Each row below holds a small network's activations on one input, seen along a few directions.
Each table varies a few parts of the input and shows all the possible inputs, shuffled.
Descriptions start from the smaller parts, as in this example, which fits no table here: values(2) and (point or ring(9) or (line(4) and ring(8))).
Shared parts are said once, and a part with two or three values counts as separate values.

Other details of the inputs shift rows strongly along two fixed directions, in all tables alike. That doesn't count.

Rows:
r1: [ 0.15  0.92  1.81  0.91  0.47  2.11  1.19 -0.05  3.07 -0.40  0.30  0.00]
r2: [-0.11  0.06 -1.02 -0.32  0.66 -0.53 -1.05  0.89 -0.64 -0.22  0.66  0.65]
r3: [-0.13 -0.23 -0.42  0.22  0.18 -1.68 -0.99 -0.20  0.31  0.40 -0.09  0.94]
r4: [-0.76 -0.45  0.82 -0.51 -0.92  1.47  1.62 -0.25 -1.59 -0.58 -0.17 -1.37]
r5: [ 0.85  0.38 -0.85 -1.45  0.53 -0.80 -0.98  0.87 -0.22 -0.13  0.02  0.58]
r6: [-0.15 -0.03 -0.81  0.14  0.24 -1.74 -1.09 -0.14  0.32  0.47 -0.04  1.06]
r7: [-0.02 -0.29  0.80 -0.50 -0.83  1.44  1.68  0.05 -1.44 -0.05 -0.70 -1.54]
r8: [ 0.44  0.29 -0.78 -1.12  0.41 -0.75 -1.65  0.22 -0.41  0.55 -0.20  0.60]
r9: [-1.29 -1.08  1.20  1.04 -1.25  1.19  3.00 -0.59 -1.12 -0.32 -0.49 -1.50]
r10: [ 0.98  0.45 -0.83 -1.64  0.43 -0.77 -1.16  0.76 -0.35 -0.38 -0.01  0.43]
r11: [ 0.03 -0.05 -0.91  0.09  0.19 -1.45 -0.81 -0.06  0.12 -0.02  0.06  0.79]
r12: [ 0.33  0.03 -0.44 -0.88  0.51 -0.75 -1.40  0.30 -0.30  0.73 -0.21  0.67]
r13: [ 0.25 -0.03 -1.05 -0.65  0.86 -0.59 -0.98  1.11 -0.38  0.03  0.34  0.80]
r14: [ 0.25  0.06 -0.91  0.06  0.29 -1.62 -0.60  0.49  0.08 -0.38  0.17  0.72]
r15: [-0.36 -0.45  1.26  0.38 -1.34  0.93  2.52 -0.71 -0.57 -0.49 -0.61 -1.53]
r16: [ 0.35  0.24  1.48  1.71 -1.13  1.70  0.84 -1.31  0.60  0.18 -0.18 -1.50]
r17: [ 0.19  0.30 -0.76 -1.06  0.55 -0.64 -1.56  0.16 -0.32  0.74 -0.19  0.55]
r18: [-1.20 -1.26  1.00 -0.99 -1.08  1.00  2.42 -0.43 -2.33  0.50 -1.30 -1.35]
r19: [ 0.40  0.12 -0.96 -0.83  0.59 -0.56 -1.04  0.54 -0.34  0.57 -0.04  0.67]
r20: [-0.20 -0.04 -0.94  0.13  0.36 -1.40 -0.79 -0.09  0.23  0.17  0.08  0.79]
r21: [ 0.15 -0.39  1.27 -0.83 -0.88  1.39  1.75 -0.08 -1.15 -0.22 -0.73 -1.50]
r22: [-0.93 -0.83  1.25  0.47 -1.30  1.10  2.66 -0.76 -0.82 -0.67 -0.45 -1.45]
r23: [ 0.30  0.21 -0.75 -0.92  0.49 -0.71 -1.39  0.30 -0.29  0.80 -0.18  0.70]
r24: [ 0.19 -0.20 -0.67  0.27  0.42 -1.76 -0.47  0.60  0.23 -0.20  0.18  0.89]
r25: [ 0.25  0.22 -0.78 -0.51  0.29 -1.57 -0.66  0.23  0.33 -0.54  0.13  0.64]
r26: [ 3.67  2.15  1.86  4.78  0.23  3.75 -1.57 -0.83  4.61  0.07  1.89 -1.37]
r27: [-0.42  0.07 -0.82 -0.39  0.47 -0.51 -1.60  0.12 -0.57  0.38  0.43  0.74]
r28: [ 0.66  0.04 -0.69 -0.81  0.71 -0.84 -0.91  1.11 -0.36  0.14  0.04  0.63]
r29: [-1.20 -0.02  1.84 -0.99 -0.25  1.21  2.56 -0.37  1.34 -0.71 -0.69 -0.15]
r30: [ 4.52  3.95  2.72  5.06  1.71  5.72 -2.63 -0.60  8.57 -0.11  2.82 -0.37]
r31: [ 0.40  0.45  1.45  1.96 -0.84  1.87  0.57 -1.31  1.04  0.36  0.01 -1.46]
r32: [-0.29 -0.47  0.94 -0.67 -0.77  1.66  1.74 -0.10 -1.21 -0.32 -0.45 -1.37]
r33: [-0.26 -0.38  1.30  0.19 -1.46  0.97  2.36 -0.82 -0.72 -0.74 -0.65 -1.69]
r34: [ 0.15 -0.01 -0.98  0.22  0.42 -1.71 -0.46  0.62  0.23 -0.13  0.21  0.92]
r35: [-1.81 -1.46  0.67 -0.97 -1.04  1.19  2.59 -0.47 -2.60  0.40 -1.12 -1.23]
r36: [-0.35  0.00 -0.92  0.13  0.26 -1.56 -0.84  0.21  0.11 -0.91  0.79  0.93]
r37: [-0.05 -0.02 -0.89 -0.75  0.71 -0.63 -1.60  0.34 -0.29  0.63  0.12  0.94]
r38: [-1.90 -1.15  1.23  1.19 -1.56  1.15  3.16 -0.83 -1.68 -0.58 -0.31 -1.68]
r39: [ 0.50  0.31 -0.97 -0.99  0.73 -0.66 -1.00  0.95 -0.39  0.14  0.04  0.46]
r40: [ 0.74  0.46 -0.86 -1.60  0.59 -0.72 -1.15  0.73 -0.24 -0.20  0.00  0.43]
r41: [-0.05 -0.10 -1.07  0.22  0.39 -1.65 -0.79  0.11  0.29  0.24  0.13  1.09]
r42: [-1.99 -1.24  0.67 -0.51 -1.15  1.30  2.30 -0.64 -2.64  0.15 -0.69 -1.33]
r43: [-0.31 -0.62  1.57  0.43 -1.34  0.89  2.49 -0.72 -0.55 -0.57 -0.63 -1.55]
r44: [-0.46 -0.38 -0.99  0.49  0.44 -1.28 -0.70  0.03  0.22  0.05  0.37  1.08]
r45: [-0.88 -0.16 -0.85  0.69  0.19 -1.51 -1.29 -0.35  0.05  0.04  0.58  1.09]
r46: [ 0.61  0.22 -0.96 -0.84  0.67 -0.74 -0.83  1.09 -0.37  0.21  0.06  0.61]
r47: [ 0.01  0.07 -0.89  0.11  0.42 -1.52 -0.51  0.43  0.18 -0.20  0.17  0.67]
r48: [ 0.28  0.21 -0.97 -0.97  0.66 -0.48 -1.21  0.40 -0.36  0.51 -0.06  0.53]
r49: [-1.25  0.21  0.20 -1.17  1.04 -0.96 -0.35 -0.05  1.91  0.24 -0.30  1.97]
r50: [ 0.52  0.19 -0.94 -1.01  0.49 -0.53 -1.23  0.43 -0.46  0.32 -0.07  0.53]
r51: [ 0.01  0.02  1.38  2.20 -0.80  1.91  0.77 -1.20  0.88  0.26  0.23 -1.18]
r52: [-0.81 -0.27 -1.04  0.78  0.30 -1.33 -0.91 -0.13 -0.01 -0.20  0.72  1.03]
Description of these inputs: line(4) and (point or (values(2) and line(6))).
Changing only the line(4) part turns r3 into r26. The same change can be made to r37. Which row results?
Answer: r35
Change only the values(2) part in r14. List by row number the other rows that result.
Answer: r7
Change only the line(6) part in r39. List by row number the other rows that result.
Answer: r2, r7, r13, r28, r46
List by row number the other rows that have the line(4) part in common with r29.
Answer: r4, r5, r10, r15, r21, r22, r25, r32, r33, r36, r40, r43

Rows:
r53: [-0.06  0.44  2.41  2.74 -0.75  2.89  0.88 -1.70  2.43 -0.29  0.74 -1.07]
r54: [ 1.66  0.84  1.71  2.06 -0.38  4.03  0.04 -0.49  0.67  1.01  0.33 -2.22]
r55: [ 0.21  0.59  2.49  2.73 -0.64  2.85  1.35 -0.95  2.45 -1.03  1.03 -1.23]
r56: [ 1.92  0.92  2.22  1.13 -0.54  3.80  0.51 -0.69  1.41  0.61 -0.12 -1.98]
r57: [ 1.80  1.58 -3.05 -0.04  2.49 -2.18 -5.57  1.47  1.58  0.61  1.77  2.86]
r58: [-4.18 -2.80 -3.08 -2.83  0.34 -7.33  1.36  0.76 -2.95 -0.26 -1.59  3.49]
r59: [ 0.09  0.50  2.27  3.36 -0.93  2.59  0.56 -1.73  2.01 -0.02  0.78 -1.36]
r60: [ 1.41  1.22  1.80  1.46 -0.61  3.54  1.01 -0.44  1.43 -0.92  0.69 -2.14]
r61: [-3.80 -2.22 -3.31 -5.15  0.76 -5.00 -0.23  1.16 -4.51  0.42 -1.48  2.95]
r62: [-0.15  0.52  2.27  3.10 -0.53  2.42  1.93 -1.60  3.47  0.00  0.24 -0.79]
r63: [ 2.66  1.88 -2.33 -1.16  2.38 -2.79 -4.60  1.84  2.57 -0.63  1.41  2.78]
r64: [ 1.48  0.78  1.86  1.41 -0.18  4.31  0.39 -0.48  1.04  0.75  0.27 -1.93]
r65: [ 1.96  1.72 -2.84 -0.66  2.82 -1.97 -4.83  2.24  2.06 -0.40  2.05  3.03]
r66: [-3.81 -2.71  1.69 -3.34 -2.80  0.26  5.72 -1.51 -4.95  0.15 -3.22 -2.28]
r67: [-3.04 -2.84  1.15 -2.41 -3.07 -0.34  5.65 -1.04 -5.65 -0.27 -2.82 -2.74]
r68: [ 1.41  1.19  1.57  2.20 -0.86  3.35  0.09 -1.19  1.14  0.08  0.52 -2.26]
r69: [-2.66 -2.09 -2.66 -5.78  0.72 -5.58  0.33  1.99 -4.22  0.00 -1.97  2.70]
r70: [ 2.42  1.56 -2.59 -0.96  3.02 -1.91 -4.86  2.53  2.01  0.06  1.68  2.94]
r71: [ 2.72  1.58 -2.43 -0.61  2.34 -2.62 -5.48  1.55  1.89  0.91  1.01  2.71]
r72: [ 1.19  1.09  1.75  1.54 -0.71  3.66  0.51 -1.19  1.47 -0.17  0.43 -2.01]
r73: [ 1.42  0.94 -2.46  1.41  2.03 -3.61 -4.74  0.97  2.64 -0.65  2.21  3.31]
r74: [-3.79 -3.04  0.61 -1.97 -2.63  0.43  5.43 -0.63 -6.20 -0.03 -2.21 -2.49]
r75: [ 2.00  0.98  1.24  2.50 -0.99  3.11  0.42 -0.73  0.83 -0.59  0.85 -2.50]
r76: [ 1.90  1.17  1.96  1.87 -1.01  3.13  0.27 -1.19  1.26  0.32  0.10 -2.36]
r77: [-5.55 -3.25  1.68 -0.87 -2.66 -1.09  6.71 -1.97 -3.57  0.36 -2.99 -1.24]
r78: [ 0.13  0.65  2.35  3.10 -0.42  2.38  2.42 -0.84  3.45 -0.73  0.50 -0.92]
r79: [ 2.86  1.22 -3.11 -0.01  2.54 -2.33 -5.22  2.21  1.22  0.39  1.72  2.49]
r80: [-2.21 -2.42 -3.18 -4.82  0.25 -6.00 -0.06  1.66 -4.99  0.32 -1.91  2.27]
Changing only one part turns r72 into r68. The same change can be made to r62. Which row results?
Answer: r77
Describe the family of inputs behind these rows.
Answer: line(4) and (values(2) or ring(5))
Change only the line(4) part in r57. List by row number the other rows that result.
Answer: r61, r65, r74
Change only the ring(5) part in r75. List by row number the other rows that result.
Answer: r67, r74, r79, r80

Rows:
r81: [-0.78 -0.37  3.30 -0.45 -1.75  5.85  3.17 -1.20 -2.03  0.72 -1.01 -3.69]
r82: [-4.13 -3.00 -1.98 -4.86 -0.65 -4.66  2.96  1.20 -5.31 -1.55 -1.64  1.39]
r83: [-1.20 -1.12  2.13  1.69 -2.97  3.40  4.23 -1.30 -3.37 -0.68 -0.43 -4.07]
r84: [ 4.20  3.18  1.64  1.31  1.09  3.38 -1.98  0.15  5.17 -0.28  1.15 -0.71]
r85: [-3.67 -2.79 -1.57 -5.88  0.15 -3.13  1.53  1.19 -5.79  1.56 -2.89  1.26]
r86: [ 2.75  2.26 -5.52 -3.62  5.38 -6.44 -8.03  4.18  3.56  0.19  1.68  6.83]
r87: [ 3.31  1.88 -5.61 -2.26  4.13 -8.12 -8.11  3.31  3.28 -1.20  2.20  6.35]
r88: [ 3.77  1.76  0.05  4.12  0.45  2.00 -2.21  0.52  2.18  0.03  1.99 -1.29]
r89: [ 0.23  1.83  1.45  5.83  0.91  1.30 -1.49 -1.70  7.06 -0.81  2.76  1.60]
r90: [-2.73 -2.49 -2.37 -4.08 -1.10 -4.02  0.40 -0.22 -6.02  1.12 -2.30  0.55]
r91: [-0.91  0.00  3.47 -0.62 -1.69  5.38  4.78 -0.88 -0.62 -0.64 -1.04 -3.41]
r92: [ 0.13 -0.90  2.25  1.86 -2.21  4.92  3.08 -1.49 -2.74  1.36 -0.99 -4.36]
r93: [ 0.79  1.63  1.88  6.41  0.71  1.57 -0.61 -1.57  7.25 -0.03  2.16  1.22]
r94: [ 0.16 -0.62  2.33  2.02 -2.91  2.55  3.47 -1.63 -2.13 -0.34 -0.87 -4.10]
r95: [ 3.82  2.47  1.41  1.03  0.82  3.52 -3.14 -0.20  3.11  1.06  0.82 -0.94]
r96: [-3.55 -2.66 -2.74 -4.08 -0.63 -3.22  0.34  0.28 -6.58  0.72 -1.56  0.68]
r97: [-3.12 -2.90 -1.85 -4.09 -0.33 -4.68  2.99  1.52 -4.56 -0.80 -1.92  1.37]
r98: [ 0.92  1.84  1.74  5.70  0.59  0.40 -1.39 -2.17  7.52 -0.45  1.88  1.31]
Changing only one part turns r98 into r89. The same change can be made to r84. Which row results?
Answer: r91
Describe the family of inputs behind these rows.
Answer: values(3) and (point or ring(5))
List by row number the other rows that have the values(3) part in common with r97.
Answer: r85, r86, r88, r92, r93
